These are the activations of a small neural network, seen along a few directions. Each row is one input.
In each table, some parts of the input vary, and every possible input appears once, in random order.
Descriptions start from the smaller parts, as in this example, which fits no table here: ring(5) and (point or line(9) or (values(3) and line(4))).
Shared parts are said once, and a part with two or three values counts as separate values.

Other details of the inputs vary at random and push rows far along two fixed directions, the same in every table; ignore that.

Table:
R1: [-13  11  14  -3 -19  21 -19  12 -12 -18   8  -2]
R2: [ 15  -9   9 -19  10 -26  -1 -10  25  25   6 -12]
R3: [  5   7   9  -4  -8  12  -8   4 -27 -13   3   1]
R4: [ 18   3  17 -32 -11 -13 -16 -12   4  27  -2  -2]
R5: [-14  11 -16  11  28  -8  12  -6  -6  -4 -39  17]
R6: [  5   6 -11   1  16 -16  15 -10 -10   6 -31  13]
R7: [ -5 -13  -7  -7   6 -13   1  -3  23  22  -2   3]
R8: [  6   1 -11  11  -4  -9  29  -8   2   5 -29  13]
R9: [-12  11   2  -4 -28  12 -12   6 -28 -18  26  -7]
R10: [  2   6  -6  10   4  20   1  -1 -21 -16  21 -16]
R11: [  6  -2  12 -13 -27  -7   2 -12   5  18   7  -3]
R12: [ 11   0  22 -15   2  -1 -22  -2  10  30   0   2]
R13: [-15   8 -22  15  16 -18  14  -4  13  16 -23  13]
R14: [ -9  15  -3  -8  -8   8  -9  -3 -30 -10  19  -5]
R15: [  4  -2  10  -1   6  20 -11  10 -22 -24  35 -17]
R16: [ -5  -3  -3   7  -5  17  -6  15  -7 -32  17   0]
R17: [  6  -1  -1  15  -9  11   8   4  -6 -12   6 -10]
R18: [ -2   6 -26  21  15 -15  31  -1 -10 -11 -47  20]
R19: [-12   2 -16   3  17   1   0   0  -7 -19  14   0]
R20: [  6  -9   8  -8  -7 -15  -1   2  18   6  15 -14]
R21: [ -6   9   4  -3 -28  11  -7   8 -22 -16  15  -4]
R22: [ -9   9  10   8 -18  29 -19  20 -15 -15  22  -2]
R23: [  3 -11   9 -15 -10 -13 -12  -1  23   7  13  -3]
R24: [  4   0  -3  21  -2  17   8   6 -16 -21   5  -9]
R25: [ -7  12  -4  -1  -8  15   4 -10 -29  -8  21  -5]
R26: [  6  -1 -20  23  28  -7  28 -10  -4  -2 -24   2]
R27: [ 10 -19  18 -17 -15   5 -17   7  24  18   7  -1]
R28: [ 12  -2  27 -23   0 -13 -17  -7  22  28 -27   7]
R29: [  5   4   1 -17 -11 -25   0 -14   8  24 -10   3]
R30: [ -5   5 -28  23  23 -10  28 -12  -5  -3 -12  -3]
R31: [ -5   6   8   2 -32  23  -1   3 -25 -18  26  -7]
R32: [-11   9 -28  17   6 -10  34 -15 -10  -2 -17  10]
R33: [ 11  -1  16   6  -9  27 -11   5 -22 -16  26 -17]
R34: [ -1 -13 -19   9  34  -9  17  -3  12  10 -29  15]
R35: [ 16  -3  28 -15  -4  -1 -23   1  17  30  -5   4]
R36: [-23  11 -19  18   6  -8  16   3   2 -13 -34  14]
R37: [ -7   3  -6  16 -13  12   5   3 -14 -18  24 -16]
R38: [-25  14   8  -3 -22  18 -21   9 -18 -20  21  -6]
R39: [ 15 -22  22 -18  -8   0 -18   5  25  23  -1   1]
R40: [ 17 -11  16 -28   4 -11 -20  -7  24  18   9  -3]
R41: [-12   5 -25  26  14 -18  26   3  19   9 -41  20]
R42: [ 17 -14  16 -13 -10 -20   0   1  32  17   3 -11]
R43: [ -1  -4 -22  25  18  -9  31   9   7 -20 -19   3]
R44: [  1   5 -16  14  16  -1  28 -13 -18  -3 -23  12]
R45: [  2   6  -1  12  -1  19  13  -2 -29 -17   0   4]
R46: [-17  12 -25  17  24  -7  12  -3  -1   6 -17  12]
R47: [  5  -6  10  -3   3  17 -16  10 -10 -24  20  -2]
R48: [ 18  -9  20  -9 -24  -5  -7  -4  19  18  12 -16]
R49: [ -2  10 -11   5   2  13  13  -9 -24  -9   3   1]
R50: [ -2   6  20 -30  -6 -13 -24 -12  15  28  -2  -2]
R51: [  4 -20   8 -18  -7 -18  -7  -3  37  34  -3   2]
R52: [  5  -3 -28  15  39 -24  33  -6  14   0 -29   4]
R53: [ 25 -16  21 -13  -1 -16  -3   2  27  16  -3  -8]
R54: [-18  -6 -10  13  -7  23  -1  18  -9 -23  19   0]
R55: [ -6  -5   3   0 -13  11 -11  12   0 -24  24  -4]
R56: [ 23 -19  19 -19  -1 -18 -11  -2  34  18 -11   5]
R57: [ 15 -11  11 -18   1 -30  -1  -9  33  28   6 -12]
R58: [ -3   4  -2   7 -10   9  -1  -3 -12  -8  29 -19]
R59: [ -9  14   1   2   3  22 -17   8 -16  -5  19  -2]
R60: [ -8  -8 -15  17  20  17   8  11 -10 -17  -8  10]
R61: [ 15 -13  10 -16  15 -13  -9  -6  17  11  -4   4]
R62: [-11   0   2  -6  -8  11 -18   7  -9 -21  41 -10]
R63: [  5 -14   7 -22   6 -11 -12  -7  25  33   5  -1]
R64: [-17  15 -21   8  25  -6  11  -6  -3  -5 -33  13]
R65: [-14   9 -13  17  13  -3  12   4  -3 -14 -39  16]
R66: [  6   4  16  -1 -25  26  -6   3 -27 -16  21  -5]
R67: [  9  -8 -15  18  32 -15  28   2   9  -8 -27   6]
R68: [  1  -1  18 -14 -18 -11 -19   0  24  33   4   0]
R69: [ -5  10  -8   9 -13  10   6   9 -24 -22  -4   5]
R70: [-26  16  -2   0  -8  10 -14   3 -16 -15  13  -2]
R71: [ 14  -4  27 -13 -12  -2 -22   4  21  29  -6   3]
R72: [-11  -3 -14   5  15  21  -4   8 -12 -14  14   0]
Description of these inputs: ring(8) and ring(9).
Q: Changing only the ring(9) part turns R17 into R26. The same change can be made to R69. Which row results?
A: R6
Q: A walk changes only the ring(8) part. It starts at R56 and steps to R39. List the rest of the walk in order.
A: R71, R65, R18, R66, R24, R53
Q: Which other rows does R40 become when the ring(9) part takes its other values? List them by row number.
A: R16, R19, R23, R47, R55, R56, R61, R62

Table:
R73: [ 14 -10  28 -27 -11  -1 -22  -3   7  17   0  -6]
R74: [  8 -10  13   1  -9  14  -5  14   8  -2  21  -6]
R75: [ -2   1   3  -9  -7  -1 -18   9   5  -1  21  -9]
R76: [ -6  23 -11  21  -4   7  18  -9 -32 -11  -5  -5]
R77: [ -4   9   0   7 -11  18  -8   9 -23  -9  -4   4]
R78: [ -8  -2  26 -25 -32  17 -31   2  -4  -4  34 -17]
R79: [-1 -4  0 -7 -5 -9 -6 -4 18 -1  2 -5]
R80: [-15  -5 -13  28   3  17  10  11  -9 -30  15  -2]
R81: [ 14  -6  19 -14  -7   9 -25   5  -1  -6  18 -10]
R82: [ -9  15  -9  18  -1  10  19  -2 -34 -25   7 -14]
R83: [ 19 -14  19 -20 -26  17 -13  -2 -10   1  53 -21]
R84: [ -8   1   1 -11  -5  -9  -6   3   7  12  -2  -1]
R85: [-14   7 -17  22   8   5  25  12 -12 -24 -18  13]
R86: [-23   9 -34  18  28 -13  28   1  -6 -10 -31  15]
R87: [ 11  -9   1  -9  22 -33   0  -9  29  24 -23  13]
R88: [ 21 -22  -1  -1  13 -22  10  -1  34  30 -28   4]
R89: [ 20  -9   4  -5   5 -29  12  -1  38  21 -29  11]
R90: [ -4   7  16  -3 -25   9 -14  -1  -4   3   6   3]
R91: [-14   2  -8   5  17  -5   5   0  -9  -5 -12  12]
R92: [-10   5   3  -4   8  18  -5   2 -15 -17   5   0]
R93: [  4   2   4 -10  11 -26  -1 -16  19  39 -35  21]
R94: [-12  -4 -16  20  25   8   5   7  -9 -16  10   5]
R95: [ -9  12 -12  15   5  15   2   0 -25 -15 -16   9]
R96: [ 20   0  -4 -12  -8 -29  21 -27  12  37 -29  12]
R97: [-25  16 -18  16  -8  18   2   0 -21 -22  -1   4]
R98: [  4  -5  15 -10 -13   8 -13  10  -9  -1   4  -5]
R99: [  3  10  32 -25 -20  29 -37  -2 -14   4  26  -6]
R100: [-14   9 -20  12  17   1   4   9  -9 -21   6   2]
R101: [ -5   4 -19   8  -2   3  25  -6 -28 -20   3   2]
R102: [-13  17  -8  19  -9  21   8  12 -24 -22  -3  12]
R103: [ 10  -2   7 -11  13  -2  -8  -3  13   1  -2   0]
R104: [  6 -18  -6  -4  10 -26  10 -13  44  27 -21   1]
R105: [ -7  10   0  -8 -10  -5 -10  -1   4  19  -7   5]
R106: [ 10  -2 -19   6   4 -11  24  -9  -8 -11   0   2]
R107: [ 18   5  30 -15 -25   9 -20  -2 -12  -4  43 -31]
R108: [ 22 -13   1  -6   9 -29   5  -1  30  23 -33   7]
R109: [-10  -2 -24  23  34  14  19   3  -4 -22  -6   5]
R110: [-11   1 -29  32  20 -15  31   1   7 -22 -28  15]
R111: [  9 -11  16 -20  -2  -4 -20   1  21  24  23 -10]
R112: [ 14  -3  12   2  -7   6   2  -4  -5   3  27 -25]
R113: [-19   0 -23  20  11  14   5  15 -10 -20  18  -6]
R114: [  2   7  -2 -13   6 -27   2 -13  23  40 -33  15]
R115: [ 21 -19  23 -17  -3   4 -20  -1  18  18  13 -11]
R116: [ -5  -3  17  -6 -20   4 -10   3   0  -4  10  -2]
Q: Changing only one part turns R106 into R83. The same change can be made to R107. Which row results?
A: R112
Q: Describe the family of inputs behind these rows.
A: line(4) and (values(2) or ring(9))
Q: Which other rows does R82 become when the values(2) part takes its other values? List them by row number.
A: R101
Q: List by row number the other rows that have the line(4) part in common with R97.
A: R76, R77, R90, R93, R95, R96, R99, R102, R105, R114
Q: A walk changes only the ring(9) part. It starts at R89 and steps to R110. List the rest of the walk in order.
A: R79, R75, R100, R87, R103, R81, R108

Table:
R117: [ 18 -13  17 -24  -7 -19 -13  -5  26  22   4 -12]
R118: [ -3   3  11 -13  -9  12 -13   2  -9  -5   7   3]
R119: [  1  -9 -17  17  19 -20  28  -1  15   5 -32   6]
R120: [ -8   5  -2   7   5  17 -12  11 -20 -32  25  -9]
R121: [  1  -2   2  -3  -4   0  -6   8   2   1  17 -10]
R122: [  6   5  20 -14  -9   0 -14  -2   2   4   1  -1]
R123: [-14  10  -6   5 -14  18  -7   5 -30 -31  25  -5]
R124: [ 13  -3  19 -27 -16 -19 -15 -10  18  26  -4  -8]
R125: [-12  12   6  10  -7  23 -10  10 -30 -24  15  -2]
R126: [ 20  -4  23 -18 -20 -11  -9  -7  19  33 -13  -4]
R127: [  8  -9   6 -11  -7  -7  -8  -2  10   1  14  -6]
R128: [-20  12  -7  10 -12  22  -3   2 -23 -21  25  -5]
R129: [-11   3 -12  11   9   2  11   2 -12  -6 -20  15]
R130: [-14   8 -36  27  19 -14  42  -6  -3 -18 -40  20]
R131: [ 20  -5  21 -18 -23  -9  -9  -9  18  29  -6   1]
R132: [ -9  11 -16  11  15  -9   8  -4  -7 -11 -20   8]
R133: [-10   8 -19  15  23 -19  20 -12  13  13 -37  14]
R134: [-13   3 -22   8  21 -14  18 -11  11  16 -36  17]
R135: [-13  -3 -20  13  22   3  10   0   3  -4  -7   7]
R136: [ -8   1  -2   8  -3  20   0  12 -17 -32  23 -12]
R137: [  8  -7 -19  19  18 -16  28  -2  18   8 -36   7]
R138: [-10  -3   1   7   1  26  -8  15 -23 -25  23  -2]
R139: [-13  12   2   4 -14  23  -4   9 -28 -31  20  -9]
R140: [  5  10 -14   9  10   1  24 -16 -28  -4  -6  -1]
R141: [  2   9  12 -11  -7  -4 -15   0   1  12   6  -1]
R142: [-12  11 -19  12   5  -7  15   2  -7  -4 -12   4]
R143: [ -4   3   9 -10 -12  -1  -8  -6   6  16   6  -9]
R144: [  5 -10  19 -16 -17   5 -20  -3  13  13  32 -13]
R145: [ 20 -16  20 -22 -10 -17  -5  -7  31  22   2  -3]
R146: [ -3   7   4  -7 -17   2  -7   1  -6   2  17  -1]
R147: [ 13 -11  12  -8  -3   8 -12   3   9  11   3   0]
R148: [  1 -10 -19   7  29 -18  25  -4  20   3 -36  17]
R149: [ -6  -5 -19   8  21  -4   8   2  -1 -13 -10   7]
R150: [  2 -11 -19  17  16 -21  29  -4  16   4 -29  13]
R151: [ 25 -15  20 -15 -15  -9  -9  -5  27  26   2  -4]
R152: [ -2   5   2  16   0  29  -8  14 -21 -28  20  -7]
R153: [  5  -2  14  -6   1   7 -10   5   2 -10  13  -6]
R154: [ 17 -12  14 -20 -10 -20  -8  -5  30  30   8  -3]
R155: [ 10 -12  16 -17  -5 -13 -10  -8  30  31   5 -12]
R156: [-17  10  -5   0  -6  24 -16   8 -33 -29  21  -1]
R157: [  3   3  10  -6 -11  15 -13   3  -9   4   0   4]
R158: [-16   6 -34  32  22 -15  41  -1  -6 -10 -46  16]
R159: [-17  13  -5   2  -6  23 -13  12 -30 -19  22   2]
R160: [ 19 -13  27 -17  -2 -14 -13  -2  26  27  -3  -3]
R161: [-11   3 -17  19  23   0  11   0   3  -8  -7   2]
R162: [-10   9  -4  11   4  19  -9  15 -20 -25  29  -7]
R163: [ 16  -4 -21  11  28 -20  37 -19   0  10 -23   2]
R164: [ 14  -7  23 -20 -21 -14  -9  -8  17  28  -3   1]
R165: [  9  -8  20 -23  -9   4 -25   6   9  16  26  -6]
R166: [ -7  15   4  13 -10  30 -11  10 -31 -26  14  -2]
Q: Describe the family of inputs behind these rows.
A: values(2) and (point or (line(4) and line(6)))
Q: Changing only the values(2) part turns R161 into R133. The same change can be made to R117. Which row results?
A: R124
Q: Changing only the values(2) part turns R122 into R153. The same change can be made to R156. Which row results?
A: R149
Q: Which other rows does R142 become when the line(6) part takes its other values? List them by row number.
A: R124, R126, R139, R143, R158
Q: Which other rows does R118 become when the values(2) part takes its other values? List them by row number.
A: R148
Q: Which other rows does R151 become when the values(2) part takes its other values? List them by row number.
A: R131

Table:
R167: [ -7   7  11   0 -22  37 -21  12 -35 -25  51 -19]
R168: [ -3  14  -3   2  -9  -1   7  -5 -14   2 -17  10]
R169: [ 16 -10   0  -2  11 -25  15 -11  28  24 -29   6]
R170: [  8 -10   9 -15  -2 -18  -6  -6  28  25  -7   1]
R171: [-11   1 -18  19  17  12   8  10 -11 -25  -4   8]
R172: [  6  -6   7 -13   1 -16  -5  -6  22  27  -7   2]
R173: [ 13  -9   7 -10  -5 -18   4 -10  22  21  -8  -2]
R174: [  5   2  16 -13 -16  12 -17  -1 -13  -4  31 -15]
R175: [ 12  -8  17 -16  -2 -10 -14  -2  25  22  -1  -1]
R176: [  0  -3  14  -8 -11  10 -18   9  -2  -6  25  -8]
R177: [ -7  13  22 -17 -26  19 -28   2 -18   1  14  -2]
R178: [-5  2 -9  1 11 -8  4 -3  2  1 -6  4]
R179: [-21   9 -35  39  17  17  28  12 -32 -48   0   1]
R180: [ -7  -1 -37  34  35 -11  42   0  -2 -17 -41  18]
Q: Describe the family of inputs behind these rows.
A: values(2) and (point or line(6))
Q: Changing only the values(2) part turns R167 into R172. The same change can be made to R169. Which row results?
A: R175
Q: Which other rows does R174 become when the values(2) part takes its other values? List them by row number.
A: R178
